Each row below holds a small network's activations on one input, seen along a few directions.
In each table, some parts of the input vary, and every possible input appears once, in random order.
Descriptions start from the smaller parts, as in this example, which fits no table here: values(3) and (point or ring(11) or (line(4) and ring(5))).
Shared parts are said once, and a part with two or three values counts as separate values.
(in the rows, 128 means zero)

Other details of the inputs shift rows strongly along two fixed directions, in all tables alike. That doesn't count.

A family of inputs:
row 1: [198 112 147 128 131 105 138 140  89 116 143 141]
row 2: [ 61 116 135 104 132 176 131 168 193 161 103 135]
row 3: [130  65 120 130 138 147 233 114 190  98 100 195]
row 4: [124 170 130  58 100  86  47 127  70 140 154  68]
row 5: [179 109 122 171 135  97 129  80  68  97 112 109]
row 6: [147 116 146 181 140 155 113 151  81 128 109 111]
row 7: [122 146 114  88 118  88  73  87  92  92 131  65]
row 8: [133 221  44 153 109 103  43 162  56  87 181  53]
row 9: [ 36 203 136  34 147 115  67 127 180 167 157 143]
row 10: [ 80 113 149 148 127 164 112 150 163 170 130 127]
row 11: [226  50 142 218 125 166 184 179  66  83  82 149]
row 12: [207  82 123 163  96  80 110  91  30  81 138  72]
row 13: [133  80 150 156 115 159 237 120 191 209 124 193]
row 14: [197  99 141 119  74  92 116 144  42 128 149  86]
row 15: [ 72 160 145 118 142 138 160 110 194 211 126 177]
row 16: [ 89 182  37 159 122 114 191 100 210 122 150 158]
row 17: [137 240  63 121  79  72  67 137  83 116 195  85]
row 18: [234 116 147 114 115  90 114 153   7  69 146  96]
row 19: [160 113 149 156 161 148 109 168 105  96 117 125]
row 20: [ 40 179 116  59 147 125  89  75 196 126 130 126]
row 21: [171  39 143 159 123 180 199 203 116  78 100 171]
row 22: [ 87 136 125 104 174 133 165  91 202 115 105 164]
row 23: [124 152 147 115 110 114   8 160  48 110 146  31]
row 24: [127  63 154 196 132 195 203 154 174 174 102 168]
row 25: [140  62 144 149  92 144 222 134 173 195 131 193]
row 26: [ 19 205 117 100 186 122  88  55 232 164 110 157]
row 27: [151  72 126 158 164 139 222  98 198 116  96 196]
row 28: [219  39 128 200 111 123 212  90  83 106 108 132]
row 29: [ 13 176 124  82 151 121  99  69 239 178 132 129]
row 30: [150 115 148 135 157 158 121 180  98  83 110 120]
row 31: [141 113 133  82  98 133 143 141 126 138 136 151]
row 32: [ 39 178 136  66 144 163  43 153 164 137 127 105]
row 33: [137 204 141 100 131  81  36 111  63 130 147  92]
Each input here is: values(3) and (point or ring(10)).
The inputs of row 8 and row 17 match in every part but the values(3) part. If row 19 is changed in the same way as row 8 into row 17, which row does it become?
Answer: row 1
A walk changes only the ring(10) part. It starts at row 31 and steps to row 9. List the rest of the walk in order.
Answer: row 18, row 1, row 33, row 15, row 13, row 25, row 14, row 4

A family of inputs:
row 34: [198 127 117 117 101  78  86 133  30  64 163  70]
row 35: [ 53 221 119  62 134 110  54 107 150 160 144 113]
row 36: [218  65 107 202 105 146 237 150 106 109 104 173]
row 37: [144  93 112 123 108 127 178 134 150 121 135 143]
row 38: [150  75 155 149 132 156 129 151 102 104 102 130]
row 39: [128 113 142 153 134 163 146 173 139 147 125 133]
row 40: [134 146 147 101 119 124  65 167  76 122 142  87]
row 41: [127 160 122 102 123 117 121 128 125 135 132 139]
row 42: [ 53 197 100 112 136 133  98 104 178 160 129 124]
row 43: [ 66 171 144  83 115 109  94  99 171 213 160 134]
row 44: [193 134  97 155 102  82  79 127  30  65 155  51]
row 45: [149 110 128 126 125 107 110 101  95  94 118  91]
row 46: [ 64 179 139  95 175 118  90  88 183 145 130 139]
row 47: [100 166 133 129 133 137  53 157 105 130 137  91]
row 48: [118  73 143 137 114 179 191 172 173 145 111 185]
row 49: [ 53 213 102 103 152 104  55 102 168 137 164  98]
row 50: [226  38 136 205  76 126 228 136  89 153 131 155]
row 51: [117 150 142 115 160 116 109 100 137 123 115 135]
row 52: [ 89 200 105 117 147  98  65 109 136 128 161 103]
row 53: [ 69 152  96 131 131 138 144 110 203 156 130 140]
row 54: [116 123 164 120 126 108 113  89 134 181 135 125]
row 55: [ 98 100  99 158 121 164 220 121 211 156 111 183]
row 56: [ 77 136 111  96 120 137 151 117 200 158 133 149]
row 57: [ 55 174 151  77 147 147  83 156 172 174 141 123]
row 58: [133  97 144 126 116 158 147 174 131 135 121 148]
row 59: [101 100 136 157 138 185 184 171 196 167 112 174]
row 60: [104  91 138 137 161 148 201 105 214 143 109 193]
row 61: [179 123 134 127 131  82  72 105  42  60 142  66]
row 62: [ 64 183 121  79 147 113  99 114 185 153 156 141]
row 63: [ 81 176 110 133 154 137 143 117 197 158 128 167]
row 64: [117 149 116  99 109 124 121 121 123 131 128 123]
row 65: [167 117 158 127 136 123  59 149  43  94 122  71]
row 66: [143 177 103 138 117 103  79 119  69 112 135  89]
row 67: [205 142 123 119 109  78  87 137  23  74 158  85]
row 68: [177 139 137 123 125  91  70 105  29  82 117  74]
row 69: [180  34 156 170 131 174 192 164 116 111  88 160]
row 70: [147 124 132 122 127 114 106 101  83 100 108  99]
row 71: [117  69 130 143 142 150 211 108 202 135 103 174]
row 72: [ 92  85 131 133 141 160 203  99 208 149  94 180]
row 73: [206  30 130 207  97 173 211 186  91  96 105 159]
row 74: [150 123 125 122 125 128 171 138 140 129 127 165]
row 75: [171 171 107 144 127  86  71 124  50  86 158  80]
row 76: [ 64 182 138  93 167 124  91  90 176 154 113 139]
row 77: [189  74 113 138  84 126 180 136  84  97 125 128]
row 78: [179  60 164 154 138 159 161 165  97 114 103 129]
The inputs of row 43 and row 50 match in every part but one. If row 41 is changed in the same way as row 43 into row 50, which row does it become?
Answer: row 36
The inputs of row 46 and row 67 match in every part but one. If row 38 is changed in the same way as row 46 into row 67, which row does it become?
Answer: row 48
Describe the family of inputs behind these rows.
Answer: values(3) and (point or line(4) or ring(10))
A walk changes only the line(4) part. It starts at row 73 and steps to row 47. List the rest of the walk in order.
Answer: row 59, row 39

A family of inputs:
row 79: [107 177 122 111 129  99  66 104 114 137 149  92]
row 80: [137  93 119 140 107 142 212 131 173 152 124 184]
row 81: [174 105 134 134 123 119 128 144  81  90 125 113]
row 82: [ 89 121 124 118 140 158 176 140 205 154 122 178]
row 83: [126  96 133 146 141 149 167 120 155 127 103 154]
row 84: [162 120 108 150 111 122 140 137  96 108 135 117]
row 85: [ 92 109 151 137 134 175 150 162 176 175 116 156]
row 86: [ 99 155 128 128 145 121 111 102 149 144 125 124]
row 87: [138  80 114 158 120 166 231 150 188 143 115 191]
row 88: [167  80 115 163 113 151 209 152 141 120 119 165]
row 89: [ 67 176 131  96 156 127  67 111 155 131 125 110]
row 90: [118  91 116 155 119 157 223 131 205 163 119 194]
row 91: [186 102 111 172 105 118 153 134  80 102 129 120]
row 92: [ 65 176 130  99 157 129  69 109 158 130 122 112]
row 93: [171  98 133 140 124 123 126 134  83  87 117 107]
row 94: [127  86 136 148 141 152 182 122 166 131 102 165]
row 95: [117 126 117 141 140 147 150 140 158 125 120 149]
row 96: [ 86 132 127 139 150 147 165 104 200 168 111 168]
row 97: [203  78 125 163  99 116 172 132  79 107 129 126]
row 98: [165 117 110 160 109 118 142 130  95 112 131 120]
row 99: [170 104 134 151 130 119 120 122  75  89 114 106]
row 100: [163 100 141 117 119 117 130 122  89 105 119 119]
row 101: [145 145 126 109 121 109  91 139  83 101 142 100]
row 102: [ 74 175 133  78 149 122  78 120 157 140 136 122]
row 103: [171 110 112 156 113 131 153 145  96 101 127 125]
row 104: [110 137 131 119 146 135 119 131 147 124 123 132]
row 105: [150 144 117 125 106 100 103 125  87 120 148 103]
row 106: [162 128 109 142 109 113 123 136  85 106 141 105]
row 107: [102 177 127 112 152 115  57 122 112 110 132  96]
row 108: [ 81 156 153  95 129 145  76 152 139 171 136 118]
row 109: [ 38 201 135  61 158 118  40 102 168 147 137 103]
row 110: [166 128 113 121  99 108 126 136  80 110 145 112]
row 111: [110 104 119 149 140 165 194 144 192 139 111 179]
row 112: [ 79 124 148 137 141 175 137 158 182 177 115 153]
row 113: [161 116 135 151 133 114 113 113  82 102 121 106]
row 114: [ 91 119 113 127 126 157 199 132 215 169 126 186]
row 115: [117 137 129 134 138 124 128 109 142 141 125 131]
row 116: [107 102 133 133 136 149 201 115 203 169 115 185]
row 117: [127 156 123 114 130 114  79 135  96 105 144  97]
row 118: [195  73 137 167 120 124 160 125  78  96 116 124]
row 119: [120 171 112 120 127 116  84 132 106 115 144  99]
row 120: [165 131 117 118 103 113 123 142  80 106 142 113]
row 121: [111 100 135 124 138 151 172 131 178 133 109 162]
row 122: [118 122 105 153 128 146 177 133 171 141 123 160]
row 123: [ 58 136 141 108 155 148 152 102 222 175 119 171]
row 124: [ 91 172 124 100 130 107  94 105 149 157 145 120]
row 125: [164 130 117 124 105 113 123 144  82 105 142 111]
row 126: [136 153 135 103 122  96  86 106  91 127 140 100]
row 127: [100 171 135 115 149 106  57  97 109 124 133  91]
row 128: [160 119 137 107 119 112 102 129  75  94 125 103]
row 129: [114  88 143 127 139 154 187 121 182 144 106 174]
row 130: [151 121 151 132 112 133  87 167  68 126 134  94]
row 131: [ 79 126 147 139 142 174 135 157 179 175 115 152]
row 132: [169 106 131 146 119 113 139 117  94 116 126 115]
row 133: [180 110 121 160 112 112 137 123  82 109 131 112]
row 134: [ 88 147 153 109 129 147  85 156 137 168 133 117]
row 135: [194  75 134 150 116 126 148 140  72  80 114 113]
row 136: [139 147 119 145 125 110 103 113 101 122 134 107]
row 137: [162 125 126 115 113 116 117 144  80  98 138 114]
row 138: [142 146 125 116 124 112  89 140  85  98 142  97]
row 139: [177 115 117 136 104 118 138 147  79 100 138 114]
row 140: [ 98  87 139 134 145 163 199 119 209 153 102 187]
row 141: [128 162 126 103 116  98  86 109 104 135 147 104]
row 142: [104 183 119 120 134 102  64 103 112 134 143  92]
row 143: [143 125 141 115 130 110  94 119  86 103 127  97]
row 144: [ 48 197 139  83 161 111  45  89 164 156 141 103]
row 145: [115 104 124 149 130 148 195 118 191 163 118 175]
row 146: [115 101 128 145 147 161 186 136 186 135 103 176]
row 147: [198  94 117 152  99 121 158 153  68  89 132 117]
row 148: [ 76 184 126  95 136 110  80 100 157 161 148 116]
row 149: [162 128 112 134 105 111 125 138  85 107 144 106]
row 150: [ 97  90 152 133 128 180 185 166 196 185 112 183]
row 151: [ 85 118 129 132 155 162 167 124 204 146 102 172]
row 152: [192  80 142 142 113 112 149 123  73 102 122 120]
row 153: [ 96 141 141  94 143 123 104 109 147 136 125 126]
row 154: [ 75 186 117  93 126 109  86 110 157 158 152 121]
row 155: [176 118 110 145 103 112 129 139  75 100 141 105]
row 156: [180 108 133 142 113 104 130 120  72 105 130 105]
row 157: [ 52 213 105  99 143 114  59 111 159 153 148 104]
row 158: [ 86 126 133 117 151 153 153 129 197 148 116 164]
row 159: [123 120 139 133 140 128 134 109 139 133 120 133]
row 160: [127 168 110 129 127 114  83 132  95 108 141  96]
row 161: [133 130 137 122 136 116  94 115 100 107 123 101]
row 162: [101 180 120 109 142 116  62 129 113 112 144  96]
row 163: [143  80 137 128 126 146 184 136 150 121 107 161]
row 164: [ 83 135 118 125 129 143 171 122 207 170 132 169]
row 165: [ 37 223 113  87 144 105  42  99 168 167 157 101]
row 166: [163  92 151 151 113 147 125 169  85 131 125 116]
row 167: [106 181 111  95 119 102  74 122 113 132 155  97]
row 168: [111 140 122 123 137 137 125 136 145 124 132 133]
row 169: [120 133 132 116 130 117 133 110 141 147 130 135]
row 170: [208  79 113 178  97 121 175 140  72  96 128 127]
row 171: [136 142 130 125 140 120  93 133 102 101 127 107]
row 172: [193  74 147 172 107 149 143 175  64 113 120 117]
row 173: [131 150 134 102 135 111  78 131  95 107 136  99]
row 174: [ 55 193 140  77 156 108  50  91 157 158 141 106]
row 175: [170  68 130 168 120 142 213 125 141 132 110 166]
row 176: [193  82 142 136 111 112 149 122  71 103 122 123]
row 177: [177  96 134 124 118 125 147 143  89  99 123 131]
The inputs of row 122 and row 149 match in every part but one. If row 113 is changed in the same way as row 122 into row 149, which row does it become?
Answer: row 123
The inputs of row 135 and row 109 match in every part but one. If row 166 is changed in the same way as row 135 into row 109, which row does it become?
Answer: row 134
Describe the family of inputs behind these rows.
Answer: line(9) and (point or ring(10))
Change only the ring(10) part in row 161. List by row number the other rows that result.
Answer: row 88, row 93, row 104, row 106, row 145, row 159, row 165, row 168, row 175
Change only the line(9) part in row 175. List by row number the other rows that result.
Answer: row 86, row 96, row 115, row 116, row 126, row 132, row 156, row 169
Which other rows agree with row 102 in the line(9) part? List them by row number.
Answer: row 101, row 124, row 125, row 150, row 152, row 153, row 154, row 163, row 167, row 169
Change only the ring(10) part in row 171. List by row number the other rows that result.
Answer: row 84, row 89, row 94, row 115, row 118, row 119, row 133, row 162, row 170

A family of inputs:
row 178: [102 141 131 110 135 112 143  84 168 163 129 142]
row 179: [103 148 120 131 151 121 136 100 171 134 129 145]
row 180: [158 110 117 137 129 122 168 111 126 107 115 152]
row 181: [186 102 145 137 125 128 111 155  50  86 115 102]
row 182: [ 75 151 160  93 144 137  78 118 153 174 129 122]
row 183: [ 89 148 130 112 112 128 134 129 168 181 145 149]
row 184: [141 131 147 100 131 109  54 140  61  90 132  75]
row 185: [ 67 171 118  85 130 135 107 130 178 151 147 131]
row 186: [110 108 141 149 137 158 136 139 148 136 106 134]
row 187: [176  79 115 176 111 152 215 166 141 129 126 173]
row 188: [ 78 158 119  89 144 112 110  92 178 131 131 133]
row 189: [146 148 151 126 140 112  49 143  60  97 135  75]
row 190: [165 142 103 151  99 111  91 145  56 103 146  77]
row 191: [151 102 110 165 125 127 169 106 128 111 117 135]
row 192: [172  81 114 158 105 156 218 163 136 126 118 175]
The inputs of row 178 and row 183 match in every part but one. If row 179 is changed in the same way as row 178 into row 183, which row does it become?
Answer: row 187
Describe the family of inputs behind these rows.
Answer: values(3) and (point or line(4))
Change only the values(3) part in row 191. List by row number the other rows that result.
Answer: row 186, row 190

A family of inputs:
row 193: [133 105 124 132 123 131 173 103 160 143 110 154]
row 194: [127 161 133 104 131 109  99 123 113 146 144 105]
row 195: [129 106 126 121 103 122 182 118 159 158 141 165]
row 196: [ 98 156 153 112 152 116  66 107 127 135 133 115]
row 197: [164  66 131 149 109 157 187 165 120 107 107 152]
row 198: [144 107  98 176 105 159 200 160 153 144 128 174]
row 199: [180  79  94 194  89 152 210 160 116 119 125 159]
row 200: [189 121 128 130 108  99 113 130  55 109 142  84]
row 201: [102 157 104 144 122 149 143 149 161 157 137 157]
row 202: [189  94 118 157 126 119 169 128  93  82 110 136]
row 203: [115 118 147 136 144 129 114 112 140 132 125 136]
row 204: [ 73 141 131  99 139 149 115 147 186 153 136 139]
row 205: [217  53 134 152  87 119 224 140  94 124 130 171]
row 206: [139 118 104 157 131 128 166 126 153 112 132 136]
row 207: [ 78 150 119 111 128 131 134 108 188 170 136 133]
row 208: [112 136 113 120 131 123 116 101 127 104 127 111]
row 209: [176 125 119 131 103  90  95 101  55  94 130  80]
row 210: [ 78 156 141  85 146 145  94 151 170 152 137 135]
row 211: [128 128 110 146 141 131 165 128 163 122 133 144]
row 212: [168  68 137 143 113 159 186 167 118 110 105 156]
row 213: [110 128 131 106 113 118 160 113 166 169 143 162]
row 214: [185  61 127 156 122 143 208 127 114  92 104 156]
row 215: [185 125 123 133 102  94 104 126  52 107 146  77]
row 216: [119 150 137  96 128 123  68 151 103 118 143  95]
row 217: [ 95 112 140 136 147 155 142 129 170 158 111 142]
row 218: [ 89 160 121 122 162 134 140 123 190 145 134 154]
row 219: [150 138 119 120 127 105  92 109  70  80 132  84]
row 220: [ 69 163 144 114 141 143  93 130 163 165 126 121]
row 221: [126 189 115 114 146  91  59 117  94 100 154  80]
row 222: [100 123 140 141 128 149 136 136 158 152 119 133]
row 223: [157 110 105 154 123 118 151 116 113  88 116 128]
row 224: [148 166 122 117 143  92  72 113  73  83 130  97]
row 225: [ 60 152 124  98 133 147 100 135 172 141 126 128]
row 226: [192 106 157 143 127 103  83 128  36  87 132  97]
row 227: [124 135 112 154 123 157 172 158 157 155 130 175]
row 228: [ 96 163 143  87 137 135  75 148 122 129 125 116]
row 229: [156 108 125 132 110 123 107 153  85  98 140  97]
row 230: [122 113 155 137 138 159 153 150 151 157 110 154]
row 231: [136 107 130 128 127 131 172 106 156 145 109 157]
row 232: [ 80 139 150 116 158 151 115 128 168 165 114 140]
row 233: [165 108 145 141 128 123  97 138  63 109 121  89]
row 234: [136 167 134  95 130  89  62  96  81 122 132  89]
row 235: [ 74 163 131  92 158 134 110 103 165 134 125 139]
row 236: [ 77 199 118  75 110  78  42  93 116 149 170  86]
row 237: [106 137 151 126 137 148 119 142 146 154 118 131]
row 238: [175 107 140 151 118 101  84 118  50  86 135  87]
row 239: [ 68 134 134 127 148 148 116 117 177 161 118 129]
row 240: [103 132 109 134 147 134 162 112 181 125 113 159]
Describe the family of inputs behind these rows.
Answer: line(4) and (point or line(5) or line(6))
The inputs of row 224 and row 202 match in every part but the line(4) part. If row 232 is changed in the same way as row 224 into row 202, which row does it become?
Answer: row 233
Change only the line(4) part in row 231. List by row number the other rows that result.
Answer: row 193, row 209, row 234
Change only the line(5) part in row 233. List by row number the other rows that result.
Answer: row 196, row 212, row 216, row 237
